Each row below holds a small network's activations on one input, seen along a few directions.
In each table, some parts of the input vary, and every possible input appears once, in random order.
Descriptions start from the smaller parts, as in this example, which fits no table here: one of 3 separate values, together with either a single point or one of 11 places along a line or (one of 6 places along a line, together with one of 8 places around a ring).
Shared parts are said once, and a part with two or three values counts as separate values.
(in the rows, 128 means zero)

Other details of the inputs shift rows strongly along two fixed directions, in all tables alike. That doesn't count.

Rows:
r1: 106; 177; 43; 108; 110; 163; 102; 120; 167; 124; 170; 118; 69
r2: 110; 186; 53; 119; 102; 163; 94; 132; 166; 124; 159; 112; 56
r3: 131; 109; 169; 148; 148; 124; 119; 109; 75; 134; 93; 128; 163
r4: 191; 70; 158; 146; 182; 81; 50; 138; 173; 32; 169; 175; 59
r5: 125; 165; 66; 107; 94; 174; 115; 138; 200; 129; 179; 134; 60
r6: 130; 96; 171; 147; 151; 123; 142; 104; 87; 135; 118; 142; 169
r7: 74; 168; 67; 89; 68; 128; 204; 171; 145; 195; 116; 83; 176
r8: 134; 99; 176; 150; 149; 122; 148; 105; 92; 133; 113; 137; 165
r9: 51; 204; 79; 87; 53; 137; 197; 144; 90; 236; 79; 87; 182
r10: 187; 116; 162; 155; 183; 134; 46; 116; 135; 36; 162; 148; 61
r11: 145; 112; 174; 145; 147; 122; 139; 101; 97; 129; 93; 121; 167
r12: 149; 123; 191; 136; 143; 115; 125; 120; 90; 132; 93; 119; 159
r13: 137; 107; 168; 144; 152; 123; 137; 100; 87; 128; 96; 124; 164
r14: 176; 63; 139; 147; 208; 125; 53; 139; 146; 18; 196; 154; 83
r15: 114; 83; 174; 130; 126; 60; 171; 143; 86; 154; 70; 145; 193
r16: 79; 199; 81; 108; 59; 145; 175; 136; 127; 209; 90; 86; 152
r17: 137; 87; 178; 144; 141; 135; 152; 115; 94; 133; 105; 150; 164
r18: 136; 120; 179; 140; 147; 117; 129; 119; 73; 127; 93; 125; 158
r19: 134; 78; 164; 134; 159; 106; 150; 145; 98; 113; 117; 122; 181
r20: 143; 104; 182; 152; 145; 122; 149; 106; 103; 133; 111; 136; 166
r21: 78; 176; 82; 99; 53; 158; 202; 141; 143; 212; 106; 114; 156
r22: 149; 115; 185; 147; 142; 121; 122; 112; 97; 137; 89; 117; 160
r23: 125; 154; 52; 99; 113; 145; 110; 167; 204; 104; 193; 106; 74
r24: 125; 88; 180; 132; 122; 59; 172; 144; 96; 154; 69; 143; 194
r25: 98; 151; 38; 99; 100; 108; 101; 161; 188; 115; 174; 149; 57
r26: 106; 159; 51; 108; 99; 176; 113; 135; 176; 128; 182; 145; 65
r27: 123; 176; 64; 114; 102; 161; 113; 128; 197; 130; 185; 121; 62
r28: 192; 101; 158; 153; 187; 137; 53; 97; 154; 46; 165; 142; 71
Description of these inputs: one of 4 places along a line, together with either one of 2 separate values or one of 5 places along a line.
Question: Changing only the place on the line of 4 turns r26 into r21. The same change can be made to r6. Which row results?
Answer: r20
Question: Which other rows agree with r18 in the place on the line of 4? List them by row number.
Answer: r2, r8, r13, r15, r17, r19
Question: Which other rows does r4 become when the choice among 2 separate values takes its other values? List them by row number.
Answer: r23
Question: Start at r1 and move only the place on the line of 4, one step at a time. The first step leads to r13. Which rows follow, in order?
Answer: r11, r28

Rows:
r29: 63; 172; 128; 109; 79; 119; 200; 114; 55; 235; 46; 89; 218
r30: 169; 92; 228; 153; 157; 135; 132; 107; 81; 128; 86; 134; 180
r31: 153; 102; 209; 157; 173; 102; 120; 103; 61; 121; 78; 111; 181
r32: 79; 138; 128; 103; 70; 105; 222; 148; 102; 227; 54; 82; 234
r33: 131; 66; 187; 140; 150; 77; 143; 140; 75; 126; 97; 161; 180
r34: 41; 205; 42; 65; 18; 104; 224; 194; 152; 242; 96; 79; 172
r35: 146; 170; 90; 123; 120; 182; 84; 135; 177; 94; 179; 113; 54
r36: 159; 90; 217; 154; 170; 139; 135; 115; 65; 121; 92; 116; 187
r37: 106; 204; 62; 108; 79; 143; 119; 119; 164; 159; 132; 111; 71
r38: 147; 86; 209; 158; 158; 144; 133; 100; 57; 131; 94; 147; 177
r39: 128; 104; 166; 119; 118; 76; 159; 158; 117; 149; 92; 137; 175
r40: 147; 141; 77; 128; 152; 154; 86; 131; 193; 71; 210; 123; 53
r41: 176; 59; 187; 169; 196; 125; 89; 94; 112; 61; 161; 171; 117
r42: 115; 110; 158; 132; 136; 120; 182; 117; 84; 158; 102; 113; 207
r43: 104; 161; 42; 101; 102; 144; 125; 156; 186; 133; 162; 99; 91
r44: 134; 138; 184; 138; 123; 105; 146; 106; 86; 167; 65; 112; 180
r45: 112; 99; 147; 126; 131; 109; 171; 132; 87; 156; 83; 112; 206
r46: 152; 94; 126; 131; 169; 101; 82; 155; 140; 53; 167; 152; 91
r47: 133; 157; 81; 123; 135; 190; 75; 123; 157; 88; 187; 134; 51
r48: 142; 98; 200; 161; 161; 108; 118; 88; 53; 131; 80; 141; 171
r49: 196; 58; 204; 167; 195; 115; 90; 94; 131; 55; 153; 170; 109
r50: 163; 77; 216; 153; 161; 104; 151; 106; 101; 127; 102; 139; 189
r51: 71; 181; 44; 85; 45; 133; 189; 150; 171; 211; 110; 103; 134
r52: 160; 66; 203; 146; 156; 93; 140; 121; 105; 125; 83; 137; 189
r53: 193; 70; 212; 171; 211; 150; 71; 102; 82; 43; 138; 148; 127
r54: 106; 209; 62; 108; 84; 144; 115; 131; 163; 151; 138; 88; 83
r55: 123; 120; 183; 142; 119; 148; 162; 110; 77; 167; 80; 136; 178
r56: 150; 153; 100; 139; 160; 144; 56; 110; 140; 66; 165; 124; 59
r57: 130; 132; 69; 126; 124; 144; 88; 132; 191; 91; 174; 152; 51
r58: 55; 189; 42; 87; 62; 155; 194; 137; 146; 209; 138; 99; 147
r59: 140; 139; 81; 136; 136; 156; 88; 116; 193; 81; 201; 158; 39
r60: 131; 137; 71; 109; 134; 114; 89; 174; 185; 77; 188; 130; 59
r61: 146; 87; 129; 130; 169; 103; 78; 149; 138; 58; 168; 164; 86
r62: 83; 192; 56; 95; 63; 147; 184; 145; 172; 191; 143; 86; 134
r63: 128; 127; 61; 124; 130; 147; 82; 131; 180; 91; 183; 148; 56
r64: 132; 132; 75; 121; 126; 118; 79; 158; 190; 74; 187; 169; 34
r65: 135; 61; 183; 143; 165; 104; 140; 117; 79; 123; 91; 139; 192
r66: 43; 230; 52; 93; 28; 140; 197; 127; 123; 250; 78; 92; 148
r67: 161; 138; 129; 136; 137; 169; 86; 115; 157; 90; 161; 144; 63
r68: 137; 136; 79; 111; 117; 110; 93; 161; 193; 87; 177; 155; 46
Question: Changing only one part turns r38 into r33. The same change can be made to r55. Which row results?
Answer: r64
Question: Describe the family of inputs behind these rows.
Answer: one of 5 places along a line, together with one of 8 places around a ring
Question: Which other rows does r37 become when the place on the line of 5 takes its other values? List them by row number.
Answer: r49, r51, r67, r68
Question: Which other rows does r37 become when the place on the ring of 8 takes its other values? List them by row number.
Answer: r29, r31, r44, r48, r54, r56, r66

Rows:
r69: 127; 146; 71; 120; 135; 103; 78; 154; 177; 79; 188; 148; 52
r70: 123; 94; 161; 130; 133; 86; 153; 138; 106; 132; 108; 143; 171
r71: 63; 172; 62; 82; 61; 157; 180; 163; 127; 208; 109; 99; 146
r72: 131; 156; 82; 123; 130; 172; 108; 113; 170; 95; 189; 145; 57
r73: 125; 94; 184; 127; 126; 114; 159; 141; 85; 161; 70; 127; 191
r74: 184; 46; 153; 152; 197; 105; 82; 126; 148; 37; 150; 157; 103
r75: 150; 152; 97; 125; 125; 153; 86; 128; 187; 81; 176; 142; 42
r76: 49; 195; 66; 82; 54; 128; 195; 157; 107; 227; 98; 91; 163
r77: 145; 77; 163; 136; 159; 98; 114; 144; 120; 95; 125; 155; 141
r78: 170; 91; 172; 171; 197; 161; 58; 86; 95; 59; 152; 156; 104
r79: 126; 173; 76; 95; 119; 147; 103; 127; 170; 134; 161; 88; 106
r80: 131; 70; 171; 131; 139; 100; 162; 142; 100; 128; 94; 150; 195
r81: 111; 187; 80; 118; 96; 164; 122; 120; 139; 148; 140; 114; 95
r82: 94; 169; 58; 125; 108; 175; 117; 102; 143; 145; 141; 103; 101
r83: 179; 48; 168; 154; 176; 114; 93; 129; 144; 63; 158; 170; 120
r84: 92; 199; 77; 106; 71; 157; 143; 133; 132; 183; 112; 100; 117
r85: 134; 175; 78; 126; 109; 142; 90; 116; 175; 115; 135; 109; 61
r86: 120; 121; 189; 132; 100; 119; 199; 114; 100; 204; 69; 119; 204
r87: 113; 132; 182; 130; 108; 95; 181; 126; 70; 184; 56; 117; 204
r88: 127; 121; 166; 137; 141; 120; 152; 109; 76; 136; 109; 133; 162
r89: 128; 189; 91; 121; 95; 146; 103; 130; 158; 137; 127; 117; 81
r90: 141; 91; 193; 153; 149; 143; 167; 90; 97; 157; 114; 142; 186
r91: 162; 70; 174; 151; 164; 95; 105; 124; 134; 87; 151; 157; 122
r92: 124; 91; 159; 138; 150; 61; 148; 126; 96; 132; 92; 124; 175
r93: 164; 103; 175; 151; 178; 145; 128; 141; 112; 79; 150; 96; 157
r94: 116; 168; 79; 111; 110; 126; 100; 149; 161; 120; 155; 126; 72
Question: Describe the family of inputs behind these rows.
Answer: either one of 2 separate values or (one of 4 places along a line, together with either a single point or one of 5 places along a line)
Question: Which other rows does r77 become when the place on the line of 4 takes its other values? List them by row number.
Answer: r69, r87, r88
